W =
array([[109, 137, 115, 122, 144, 118, 143, 141, 108, 110, 116],
       [168,  81, 155,  89,  69, 172, 124, 120, 129, 136, 156],
       [103, 133, 132, 143, 146, 123, 133, 137, 136, 121, 121],
       [134, 119, 121, 109, 115, 113, 108, 138, 106, 110, 141],
       [157, 135, 137, 143, 127, 146, 132, 107, 150, 163, 129],
       [123, 156, 125, 168, 137,  52,  33, 137, 163, 146, 161],
       [ 95, 155, 147, 177, 154, 129, 133, 123, 177, 158, 114]])
Indices start at 1.
What is the entry at row 2, column 1? 168
What is the entry just left of the centre entry? 115
What is the centre entry? 113
What is the entry at row 1, column 3? 115
The entry directly below 106 is 150
The entry just right of 144 is 118
The bottom-left entry -> 95
The entry in row 2 and column 3: 155
The entry in row 3 and column 2 -> 133
What is the entry in the top-left corner? 109
The entry in the bottom-right corner -> 114
The entry directly above the centre entry: 123
The top entry of the column that holds the smallest entry -> 143
What is the entry at row 3, column 1? 103
The entry at row 2, column 2 -> 81
What is the entry directly below the smallest entry? 133
What is the entry in the top-right corner? 116
What is the entry directly above 150? 106
What is the entry in row 1 and column 2? 137
What is the entry just right of the smallest entry? 137
What is the entry just left of 120? 124
What is the entry at row 3, column 3? 132
The entry just left of the smallest entry: 52
